These are the activations of a small network on made-up records, seen along a few directions, one row for each record.
After each row come some of the record's fields: G, L, H, Y, N, C.
A field that a record lacks is left out.
The largest differences between rows may come from other fields.
In the rows, zero is written as 500.
Random noise pushes rows far along 2 fixed directions. That doesn't count. These rows show it; they differ only by the noise:
[521 561 489 584 496 399 550 470 455 697 488 471 490 550 563 655]
[612 535 459 460 518 504 439 509 388 590 411 588 582 498 584 629]
[466 573 509 649 483 340 611 449 486 761 532 406 440 581 551 665]
[681 529 432 395 534 572 373 531 367 507 360 662 633 459 598 629]

[542 337 560 233 488 709 371 492 254 514 475 626 606 587 500 285] | G is g1, L is l1, H is h1, Y is y1, N is n2, C is c6
[748 584 368 643 483 447 536 531 531 375 446 481 458 424 444 733] | H is h1, Y is y1, N is n3, C is c8
[302 461 671 515 312 278 638 623 289 662 652 311 380 669 394 271] | G is g2, L is l1, H is h1, Y is y2, N is n3, C is c8
[360 504 555 630 616 431 600 356 553 770 554 440 449 535 476 549] | L is l2, H is h1, Y is y1, N is n2, C is c7
[220 421 624 621 612 444 712 331 617 751 694 419 476 691 588 459] | G is g2, L is l1, H is h2, Y is y2, N is n2, C is c9
[411 531 520 418 520 470 357 508 553 536 376 483 584 322 472 525] | L is l2, H is h2, Y is y2, N is n3, C is c8
[184 310 616 427 623 524 512 420 482 619 563 493 531 587 567 248] | G is g2, L is l2, H is h2, Y is y2, N is n2, C is c7
[375 527 466 683 610 484 633 299 696 620 543 453 384 515 469 607] | L is l1, H is h1, Y is y2, N is n2, C is c7
[430 467 553 632 609 488 693 266 593 621 574 570 381 656 628 568] | L is l2, H is h2, Y is y2, N is n2, C is c2
[408 466 489 499 559 573 560 468 499 345 580 517 437 554 511 433] | G is g2, L is l1, H is h1, Y is y2, N is n2, C is c7
[611 570 432 482 544 637 341 520 679 236 364 571 604 360 543 635] | G is g2, L is l1, H is h2, Y is y2, N is n3, C is c8
[486 365 510 446 497 537 445 470 244 716 436 614 601 577 602 478] | L is l1, H is h2, Y is y1, N is n1, C is c8
[701 519 374 554 443 528 561 561 499 218 561 590 455 583 574 580] | G is g2, L is l1, H is h2, Y is y2, N is n1, C is c8
[456 394 551 512 503 583 655 460 454 488 536 533 434 618 507 360] | G is g1, L is l1, H is h1, Y is y2, N is n2, C is c7
[451 490 434 592 559 413 516 461 638 605 414 415 524 439 489 650] | H is h2, Y is y1, N is n3, C is c8
[659 689 455 783 500 505 741 471 910 182 570 364 187 555 476 693] | G is g2, H is h1, Y is y1, N is n2, C is c7
[557 595 492 376 426 427 325 624 264 595 415 528 688 312 411 511] | L is l2, H is h1, Y is y2, N is n3, C is c8
[672 560 342 570 489 424 450 509 442 654 401 523 572 487 532 666] | H is h2, Y is y1, N is n1, C is c8
[572 513 422 440 668 640 381 521 580 371 404 626 628 387 504 510] | G is g2, L is l2, H is h1, Y is y2, N is n2, C is c7
[394 551 494 507 513 487 404 545 603 573 447 472 651 407 492 554] | G is g2, L is l1, H is h2, Y is y2, N is n3, C is c8
[532 487 511 367 439 478 403 693 314 560 450 470 511 495 442 343] | G is g2, L is l2, H is h1, Y is y1, N is n1, C is c8
[380 517 587 612 395 339 666 587 610 507 630 259 256 587 507 419] | G is g2, L is l2, H is h2, Y is y1, N is n1, C is c8
[283 512 651 506 408 284 433 480 346 889 571 309 537 456 363 431] | L is l2, H is h1, Y is y2, N is n3, C is c6
[355 354 526 537 543 503 602 375 434 746 580 486 467 575 574 462] | L is l1, H is h2, Y is y1, N is n2, C is c7
[687 579 450 447 389 523 465 648 583 178 425 509 483 351 500 465] | G is g2, L is l2, H is h2, Y is y2, N is n3, C is c8
[695 491 429 357 506 695 436 486 614 236 472 566 480 438 548 532] | G is g1, L is l2, H is h2, Y is y1, N is n2, C is c6
[694 674 421 524 508 514 445 556 601 305 515 606 541 405 481 635] | G is g2, L is l2, H is h1, Y is y2, N is n1, C is c6
[518 650 424 648 494 453 485 525 570 548 509 451 493 507 445 599] | G is g2, L is l1, H is h1, Y is y2, N is n1, C is c8
[235 453 612 321 420 318 441 490 191 886 588 348 577 537 471 291] | L is l2, H is h2, Y is y2, N is n1, C is c6
[448 314 542 403 615 625 457 439 411 523 528 675 617 587 631 305] | G is g2, L is l2, H is h2, Y is y1, N is n2, C is c7
[270 528 526 647 433 305 563 516 508 754 666 299 383 654 407 466] | G is g2, H is h1, Y is y1, N is n1, C is c8
[432 442 601 444 414 467 552 516 400 600 493 470 544 626 498 396] | G is g1, L is l1, H is h2, Y is y2, N is n3, C is c8
[530 529 476 488 410 441 434 609 349 456 584 502 474 533 471 419] | G is g2, L is l2, H is h1, Y is y1, N is n1, C is c8
[453 533 520 399 513 542 351 557 305 721 510 555 732 507 477 424] | G is g2, L is l1, H is h1, Y is y2, N is n1, C is c6
[625 635 459 456 419 517 464 698 581 240 490 431 358 425 443 503] | G is g2, L is l2, H is h1, Y is y1, N is n1, C is c8
[427 516 544 629 637 463 613 351 755 545 608 519 473 548 573 522] | G is g2, L is l2, H is h2, Y is y2, N is n2, C is c9
[686 484 412 293 732 742 279 425 534 476 330 809 813 335 504 613] | H is h1, Y is y2, N is n2, C is c9
[465 412 521 244 708 678 301 488 465 599 405 754 775 345 501 494] | L is l2, H is h1, Y is y2, N is n2, C is c9
[709 455 377 595 502 514 494 460 454 544 464 657 503 553 608 650] | L is l1, H is h2, Y is y1, N is n1, C is c8
[509 507 524 558 367 430 622 658 357 551 579 375 360 654 469 444] | G is g2, L is l1, H is h1, Y is y1, N is n1, C is c8
[338 364 617 309 540 550 528 572 425 403 528 443 447 561 549 199] | G is g2, L is l2, H is h2, Y is y2, N is n2, C is c7
[429 428 526 348 549 576 490 533 494 417 485 506 491 553 438 290] | G is g2, H is h1, Y is y2, N is n2, C is c7

Here are new rows. What are their fields?
[454 434 450 494 658 505 484 409 501 718 451 558 618 488 449 547] | H is h1, Y is y2, N is n2, C is c7
[472 550 507 464 659 540 447 429 579 701 477 559 640 361 472 572] | L is l2, H is h1, Y is y2, N is n2, C is c9
[429 575 496 418 485 398 364 511 608 537 478 368 533 305 432 559] | L is l2, H is h2, Y is y2, N is n3, C is c6
[677 530 421 606 432 502 462 506 368 606 479 569 506 478 512 638] | L is l1, H is h1, Y is y1, N is n1, C is c8
[577 618 459 544 700 599 464 379 752 547 446 622 593 340 496 712] | L is l2, H is h1, Y is y2, N is n2, C is c9
[563 534 445 513 446 362 516 513 351 616 519 522 544 512 517 532] | L is l2, H is h2, Y is y2, N is n1, C is c8
[525 495 478 557 399 457 524 619 180 640 563 449 492 656 509 478] | G is g2, L is l1, H is h1, Y is y1, N is n1, C is c8
[502 686 407 578 428 368 400 599 586 595 421 374 542 233 353 686] | L is l2, H is h1, Y is y2, N is n3, C is c8
[543 469 432 396 627 645 435 461 637 194 470 638 524 428 578 438] | G is g2, L is l2, H is h2, Y is y2, N is n2, C is c7
[447 479 469 438 497 410 373 495 471 619 386 482 644 386 454 511] | H is h2, Y is y2, N is n3, C is c8
[481 437 482 520 575 597 567 489 453 404 555 541 484 558 536 442] | G is g2, L is l1, H is h1, Y is y2, N is n2, C is c7
[645 437 461 604 434 514 574 522 408 354 595 537 413 680 613 524] | G is g2, L is l1, H is h2, Y is y1, N is n1, C is c8
[467 447 444 456 627 578 573 341 636 392 483 568 466 521 562 586] | H is h2, Y is y2, N is n2, C is c7
[405 515 446 587 616 565 546 385 796 339 531 513 435 446 556 457] | G is g2, L is l2, H is h2, Y is y2, N is n2, C is c7
[626 418 434 265 549 819 409 514 458 165 365 746 568 449 521 403] | G is g1, L is l1, H is h1, Y is y2, N is n2, C is c7
[552 620 478 570 406 344 482 569 466 491 500 481 469 392 403 617] | L is l2, H is h1, Y is y2, N is n3, C is c8
[699 631 458 591 460 537 523 606 612 394 460 517 441 514 483 604] | G is g2, L is l1, H is h1, Y is y1, N is n1, C is c8
[610 567 466 468 382 565 473 612 433 415 472 476 440 524 457 428] | G is g2, L is l1, H is h1, Y is y1, N is n1, C is c8
[256 413 615 516 657 417 616 332 587 861 628 488 523 577 543 504] | L is l2, H is h2, Y is y2, N is n2, C is c9
[495 496 483 510 477 428 470 574 334 633 509 443 522 596 555 467] | G is g2, L is l2, H is h2, Y is y1, N is n1, C is c8
[584 647 379 443 447 530 387 536 561 384 488 550 528 313 418 672] | L is l1, H is h1, Y is y2, N is n1, C is c6
